A small network was shown many inputs. Here are its activations along a few directions, one row for each input.
Each table varies a few parts of the input and shows all the possible inputs, shuffled.
A made-up example of a description, with smaller parts first: one of 2 separate values, together with either a single point or one of 9 places along a line or (one of 5 places around a ring, together with one of 6 places along a line).
Shared parts are said once, and a part with two or three values counts as separate values.

Other details of the inputs shift rows strongly along two fixed directions, in all tables alike. That doesn't count.

Rows:
r1: [-63 -71  31  -8   5   8  -6  36 -20  45 -37  24]
r2: [ 29 -45   2   7  17  -8   2  18  -6  -5 -19 -43]
r3: [  1  10  -2  -6 -12  -7   0   8  -2  -4   0 -29]
r4: [  3  -6   7  -3 -22  -7  -1  18  -6   4   1 -15]
r5: [ 30  50 -23  14   2  -1  -5 -27  15 -25  34  -7]
r6: [-71 -33  28  -9 -16  -1  -8  39 -24  30  -6   7]
r7: [-10  66 -18   3   2  18  -1 -32  16  -3  31  41]
r8: [ 37 -24  -4  -3  18  -5   3   0 -11 -18 -28 -51]
r9: [ 38 -30  -2  -5  16  -6   1  -8  -9 -14 -24 -52]
r10: [ 28   1 -11 -10  -3 -22   6 -21 -12 -30   3 -53]
r11: [-10 -29  13 -11 -16 -13   1  12 -18 -13  -7 -37]
r12: [-59 -10  15   8 -18  11  -7  15   4  19  13  59]
r13: [-58  -1  23 -11 -14   2   1  10  -3  27   3  61]
r14: [ 15  14  -8  -2 -11  -7  -1   8   3 -10  10 -32]
r15: [ 30 -26  -3  -4  21  -2   7   0  -7  -7 -23 -39]
r16: [-35 -65  27  -1   5   9  -6  47 -18  23 -36   2]
r17: [ 16  -8  -1  -4 -10 -11   0  -2  -8 -25   7 -36]
r18: [ 27  72 -33  15   1   4  -1 -30  32 -14  35  22]
r19: [ 18 -12   6  -3 -10 -14  -6  16 -17 -20   5 -65]
r20: [-65 -21  16   7  12  35   0  22  11  47 -10  88]
r21: [ 18 -40  22  -5 -19 -30  -1  29 -17 -16  -3 -50]
r22: [-11  43 -13  -2  -3   0   1 -15  11   6  13  15]
r23: [ 12 -22  18 -10 -17 -18   2  17 -11 -14  -1 -31]
r24: [ 16  48  -8  -5  -4   0   8 -33  15 -15  22  28]
r25: [ 25  47 -15  -2 -11  -1   6 -24  10  -8  14   5]
r26: [ 27  34 -26  19  26  19  -2 -43  30  -3  14  47]
r27: [-41  -4   6   8  13  34  -5  -5  17  32  -3  83]
r28: [-56   5  13  -7 -20   6   0  16  -4  40   2  56]
r29: [ 21  57 -33   9  35  20   7 -54  23  -4   4  51]
r30: [  6 -40   5  -6  19  -7   7  11 -13   8 -29 -31]
r31: [ 36   6  -5   6 -17 -18  -1   5  -2 -12   9 -35]
r32: [ 46  34 -29  19  29  11   0 -35  23 -18   6  17]
Description of these inputs: one of 4 places along a line, together with either one of 3 separate values or one of 5 places around a ring.
Changing only the place on the line of 4 turns r14 into r22. The same change can be made to r20. Which row results?
> r30
List by row number the other rows that have the place on the line of 4 in common with r11.
> r3, r7, r8, r9, r15, r24, r25

Rows:
r33: [  1  49  -9  -1   8   1   8 -37  15   4  18  58]
r34: [-37 -46  21 -19 -22  -9   1  20 -24  12 -21 -17]
r35: [ 17  41 -17  14  18  23   3 -19  26  -4   8  48]
r36: [ 33  -3  -5   6  -5 -19  -3  -1  -2 -32  17 -53]
r37: [ 32  10 -14   1  -9 -21   1  -5   1  -4   0 -38]
r38: [ 26   6 -11   8   8  12  -3 -11   8 -24   1 -11]
r39: [-12  54 -26   9 -10  14  -3 -36  23   9  29  52]
r40: [ 37  -1 -12   1   6  11  -1 -15   3 -16  -4 -29]
r41: [ 35  -9 -10   7   7  -9  -3 -24   0 -20   4 -23]
r42: [-28 -64  13  -1  21  -2  -7  34 -25  18 -36 -41]
r43: [-24 -45  28   1 -12 -17  -5  52 -13  14  -5 -19]
r44: [ 26   9  -3 -15  -4   1   6 -15  -6 -21  -3 -37]
r45: [ 44  -9  -4   8  18  -9   4  -3   6 -19  -1 -23]
r46: [-79   3  10  -8  18  20   0   6  -5  37  -9  58]
r47: [  2  55 -18  14   1   0   0 -28  22  10  30  55]
r48: [  6  50 -19  -5   2   4  12 -38  16   6   7  43]
r49: [-45 -35  10   0   6  -7  -9  37 -22  24 -16 -32]
r50: [-25 -60  14  -2 -13   0  -5  23 -17  17 -24 -12]
r51: [ -8  52 -12  -1   4   9   4 -50  15  -5  27  62]
r52: [-21 -37  27 -19 -12  -2   6  38 -21  19 -27 -18]
r53: [ 37  12  -8  -1  -7  -9   1   7  -1  -6   0 -46]
r54: [-47 -10  26  -7   0   4   4  21   0  21   0  54]
r55: [-39 -24  16   8   3   7  -3  14   2  35  -7  61]
r56: [ 41   8   0 -10   3 -14   9   2  -7 -29 -10 -48]
r57: [ 33   4 -17   4   8  -4   4 -19  10   1 -10  -5]
r58: [ 36  -9  -7   9  13  -3  -1 -15   5 -29   7 -25]
r59: [ 30  -3   2  -8   3 -16   5 -13  -6 -36   6 -43]
r60: [ 22  18 -10   6  -8  -2  -6   0   3 -26  14 -31]
r61: [-67  -4  14   8 -18   8 -11  13   1  32  18  65]
r62: [-38 -14  13   2   2  29  -2  22   7  41 -15  59]
r63: [-34 -43  30 -16 -17   0  -2  39 -24  -3 -19 -21]
r64: [ 25  26  -9   5  -3  -3  -1   7   7 -14   9 -16]
r65: [ 21  18 -11   0 -10   4  -4  -6   3 -11  12 -29]
Describe the family of inputs behind these rows.
> one of 3 separate values, together with either a single point or (one of 2 separate values, together with one of 5 places around a ring)
List by row number the other rows that have the choice among 3 separate values in common with r64.
> r36, r37, r39, r43, r47, r49, r53, r60, r61, r65
Change only the choice among 3 separate values in r33. List by row number the other rows that result.
> r47, r55
